Each row below holds a small network's activations on one input, seen along a few directions.
Each table varies a few parts of the input and shows all the possible inputs, shuffled.
A made-up example of a description, with smaller parts first: line(4) and (point or ring(9) or (values(2) and ring(5))).
Shared parts are said once, and a part with two or three values counts as separate values.

Other details of the inputs shift rows strongly along two fixed directions, in all tables alike. That doesn't count.

Table:
r1: [ 11 -10  13   9  15   6  -3  14 -21 -12   0   0]
r2: [ 16   3  15   6   5   8   2  17 -23   7  -3 -10]
r3: [-21  17  25  28 -45 -44 -27 -80 -25 -27  18 -12]
r4: [ 13  -6  13   0   2   5   2  21 -25   3   5 -16]
r5: [-11   7 -14 -11   3  -1   6  -4  28   3  -4   8]
r6: [ 15  -1   5  11  -3  12   0  21 -29   4   7   4]
r7: [ 14   2  13   5   5   9   3  18 -25   5  -3 -13]
r8: [ 14  -5  14   3   2   6   5  20 -24   4   3 -15]
r9: [ 16   0  15  15  19  11  -2  11 -16  -5   3  -2]
r10: [ -5   4 -20 -11  -7  -4   7  -2  22  15 -10  -3]
r11: [-11  -6 -15 -11  -1  -2   7  -5  25   0  -7  10]
r12: [ 14 -11  11  12  15   9  -4  12 -20 -10   2  -2]
r13: [  9 -10  15   3  10   8  -4  18 -20 -15   2  -2]
r14: [ 17  -1  18   4   3   7   7  17 -23   8   3 -10]
r15: [ 10  -9  16   6   9   9  -1  17 -19 -15   0  -1]
r16: [ 16   1  17   1   5  10   3  15 -25   9   1  -9]
r17: [-13   6 -16 -12   3  -1   6  -3  27   1  -4   5]
r18: [-14   0 -12  -9  -2   0   2  -2  27   5  -4  16]
r19: [  5  -5  16  10   8  10  -5  22 -18 -12   2   1]
r20: [ -7   4 -14  -9   3   3   3 -10  29   6  -3   7]
r21: [ 12  -8  14  10  16   7  -1  13 -21 -10   0   2]
r22: [-14   3 -17 -13   1  -2   4  -1  27  -2  -4   3]
r23: [ -6   0 -22 -15  -8  -6   3   1  22  13  -9  -6]
r24: [-16   0 -17 -15   0  -4   1   1  26  -2  -2   6]
r25: [-21  25  26  18 -58 -46 -22 -72 -31 -16  12 -22]
r26: [ -9   1 -18 -15  -7  -3  12  -4  19  18  -5  -3]
r27: [-10  -3 -20 -18  -8  -5   7  -1  19  15  -3  -6]
r28: [ 16   0  17   4   5   9   5  16 -24   8   1 -10]
r29: [  7   3  18   7  13  10   0  19 -18 -11   3   0]
r30: [-15  29  30  18 -57 -45 -24 -75 -28 -12  11 -17]
r31: [ 12  -2  13   7  14  13  -7  15 -16 -12   5  -9]
r32: [ 13  -5  20   5  11  11  -1  14 -19  -9   0   4]
r33: [ 14  -2  15   4   3   7   7  18 -25   6   3 -12]
r34: [  7   0  17   6  11   9  -3  21 -18 -13   2  -3]
r35: [ -9  -2 -19 -16  -8  -4   9  -2  19  15  -5  -5]
r36: [-10  -4 -23  -8   6  -3   0  -6  27   2   0   2]
r37: [ -9   0 -22 -17  -7  -6   4   0  19  14  -7  -6]
r38: [ -8  -4 -20  -3   7  -2   4 -11  26   5  -3   7]
r39: [ -6  -3 -18  -3   7  -2   4 -11  28   7  -4  10]
r40: [ 16  -4  15  13  18  12  -4   8 -18  -4   3   1]
r41: [ -8  -2 -29  -8 -16  -1   4   3  16  14   0  11]
r42: [ -3   5 -18 -11  -7  -5   7  -3  24  17 -11   0]
r43: [-17  -1 -15  -7  -2  -1   4  -1  27   2  -4  13]
r44: [ 13  -4   3   7  -4  10  -5  24 -30   2   9   1]
r45: [ -6   1 -17  -6   7   0   3 -11  28   8  -2   8]
r46: [ -6   2 -21 -12  -9  -5   5   0  23  13 -11  -5]
r47: [-18  -5 -17 -11  -3  -3  -1   2  26  -1  -2  10]
r48: [ 10   4  21   7  12  10  -1  18 -17  -9   2   2]
r49: [ -5  -6 -18  -8   5  -2   3 -11  25   7  -5  12]
r50: [ 17   0   7  12  -3  12   0  20 -28   6   6   7]
r51: [-22  26  30  24 -46 -39 -25 -79 -22 -28  18 -13]
r52: [ -9  -4 -13 -11  -1  -3   7  -6  27   2  -7  13]
r53: [-10  -8 -23  -7   6  -3  -1  -8  25   3  -1   4]
r54: [-22  12  24  23 -46 -46 -29 -79 -28 -29  19 -11]
r55: [ -5  -6 -18  -5   5  -3   5 -11  26   7  -5  12]
r56: [-11   7 -13 -14   2   0   4  -5  27   3  -4   8]
r57: [ 10   4  21   5  12  11  -2  17 -17  -8   2   3]
r58: [ 17   1   8   9  -4  13  -2  20 -29   7   7   7]
r59: [ 11 -12  12   6  15   5  -5  15 -22 -12   2  -1]
r60: [ 13  -1  13  14  19  11  -2  11 -17  -7   4  -4]
r61: [ -8  -8 -20  -5   5  -3   5 -10  25   4  -4   9]
r62: [ 14  -7  16  10  16   7  -1  12 -20  -8   0   5]
r63: [ -8  -5 -16 -11   5  -4   5  -9  24   6  -6  15]
r64: [ 16   4  16   3   5  10   1  16 -24   8  -3 -10]
r65: [ -5   0 -15 -17  -8  -4  12  -4  21  21  -3   0]
r66: [  7   1  14   3  13   9  -5  20 -19 -14   4  -7]
r67: [ -9  -3 -21  -5   5  -2   2  -7  27   2  -2   3]
r68: [ -7   4 -15  -7   3   2   4  -9  30   5  -3   6]
r69: [-10   0 -18  -8   2   1   3  -6  29   0  -3   2]
r70: [  8  -1  20  11   9  11  -3  19 -17  -8   2   6]
Each input here is: line(5) and (point or line(4) or ring(9)).
Question: The inputs of r5 and r56 match in every part but the line(5) part. If r55 is changed in the same way as r5 into r56, which row does it become?
Answer: r49
Question: The inputs of r48 and r29 match in every part but the line(5) part. If r62 is changed in the same way as r48 into r29, which row does it become?
Answer: r21
Question: Change only the line(5) part in r43. List by row number the other rows that result.
Answer: r18, r19, r47, r70
Question: Change only the ring(9) part in r66. List by row number the other rows that result.
Answer: r13, r24, r31, r36, r47, r53, r54, r59
Question: Change only the line(5) part in r69. List by row number the other rows that result.
Answer: r20, r31, r51, r68
Question: Change only the line(4) part in r46. List by row number the other rows that result.
Answer: r8, r25, r35

Table:
r71: [ 14  -7  -3  -2  49  17   2  46 -11  -4   1 -22]
r72: [ 26  -1  37  27 -23 -15 -10 -36 -49  -4  18 -12]
r73: [  6  -1  47  28   3 -26 -14 -38 -43 -11   3 -12]
r74: [ 23   9  -5   7  11  30  12  59 -17  16   4  -7]
r75: [-48  36  -4 -12 -28 -40 -17 -66  36 -19  17  -8]
r76: [  6 -40  -6  17  30  21  -3  55 -13 -22   2  15]
r77: [ 15   1  12 -16   8  20  22  60 -20  12 -16 -14]
r78: [-34  17 -24  12 -31 -42 -12 -73  28 -13   9 -14]
r79: [ 14   5  34   8 -28 -16 -31 -19 -48 -17   5 -37]
r80: [ 20   2  20 -12  38  31  -8  52   4 -17 -17 -10]
r81: [ 27 -31 -13  -5  22  26  -1  42 -31   2   6  29]
r82: [-42  24  -1 -17 -66 -44  12 -62  18  13  -1  -7]
r83: [ 13 -42  -9   5  11  28  -2  58 -21  -7  12  12]
r84: [-17  -3  44  33 -20  -7 -29 -11 -36 -54  26  15]
r85: [ 35  -2   7   4  11  25  22  48 -15  26  -6  12]
r86: [ 19 -11  -9  -3   8  25   5  56 -31   8  -1  40]
r87: [-25  11 -19  18 -29 -41 -11 -85  31  -2  -1   4]
r88: [-26  -8 -46 -29  11   4   6  -4  61  -5  -5  58]
r89: [ 14  12   0  -9  16  21   8  63 -22  17   5 -14]
r90: [-17  13 -56 -17 -14  11  14   2  49  43 -13  19]
r91: [-36 -16 -54 -20 -31  -2  11  25  50  16  -3  37]
r92: [  2  16  64  20   1 -12 -16 -34 -34 -20  10   0]
r93: [  6   8  37  19 -10 -23 -31 -23 -40 -33  -6 -35]
r94: [29  0 14 14 44 39  5 34  5 -3 -5 15]
r95: [  7  19  49  18 -31 -18  -7 -20 -55  10   7  -5]
r96: [-48  22  11 -16 -35 -39   3 -78  40 -18   1  -3]
r97: [ 35 -21   5  15  44  18  15  30  -5   5 -10   3]
r98: [ -1   4  43  16  -6 -25  -9 -26 -45 -34  -3 -36]
r99: [ 31 -24  11  -8  32  23  11  36 -18  28  -3  -3]
r100: [-17  10 -46 -40 -23  -6   8  16  57  29 -26   0]
r101: [  7  10  27  43  -1  -8 -25 -38 -47 -20   8 -17]
r102: [ 31 -12  -9   5  25  32   5  45 -17  10  10 -17]
r103: [-21 -23 -60 -20  13  -9   6  -8  50   3 -11  45]
r104: [-18 -18 -40 -44  -4  -3  31  -7  56  31 -12  -5]
r105: [  4  12  27  11 -18 -18 -22 -20 -52 -12  29 -37]
r106: [ 18   6   9   8  42  37   3  44   3 -14   6  -2]
r107: [-17   9 -21   6 -49 -35 -11 -82  22  13   9   2]
r108: [-23  11 -43 -17  17  16   6 -13  73  13 -11  24]
r109: [ -9  -8 -60 -20   0  12   8 -11  50  36  -6   8]
r110: [ -7   8 -50 -16 -15   5  21   2  54  44 -15  25]
r111: [ -1   0  49  20  -4 -23  -3 -32 -44 -26   3 -30]
r112: [-30   4 -29 -44  12   0  22   0  74   0 -23   4]
r113: [ 13  17  54  31  -5 -10 -11 -35 -29 -29  13   3]
r114: [ 23 -20   7 -19  22  22  16  47 -18   6 -10 -25]
Question: The inputs of r100 and r79 match in every part but one. If r85 is changed in the same way as r100 into r79, which row does it become?
Answer: r72
Question: What do these inputs look like to the network?
Answer: line(4) and (values(2) or ring(9))
Question: Change only the ring(9) part in r73. List by row number the other rows that result.
Answer: r71, r78, r87, r93, r97, r98, r101, r111
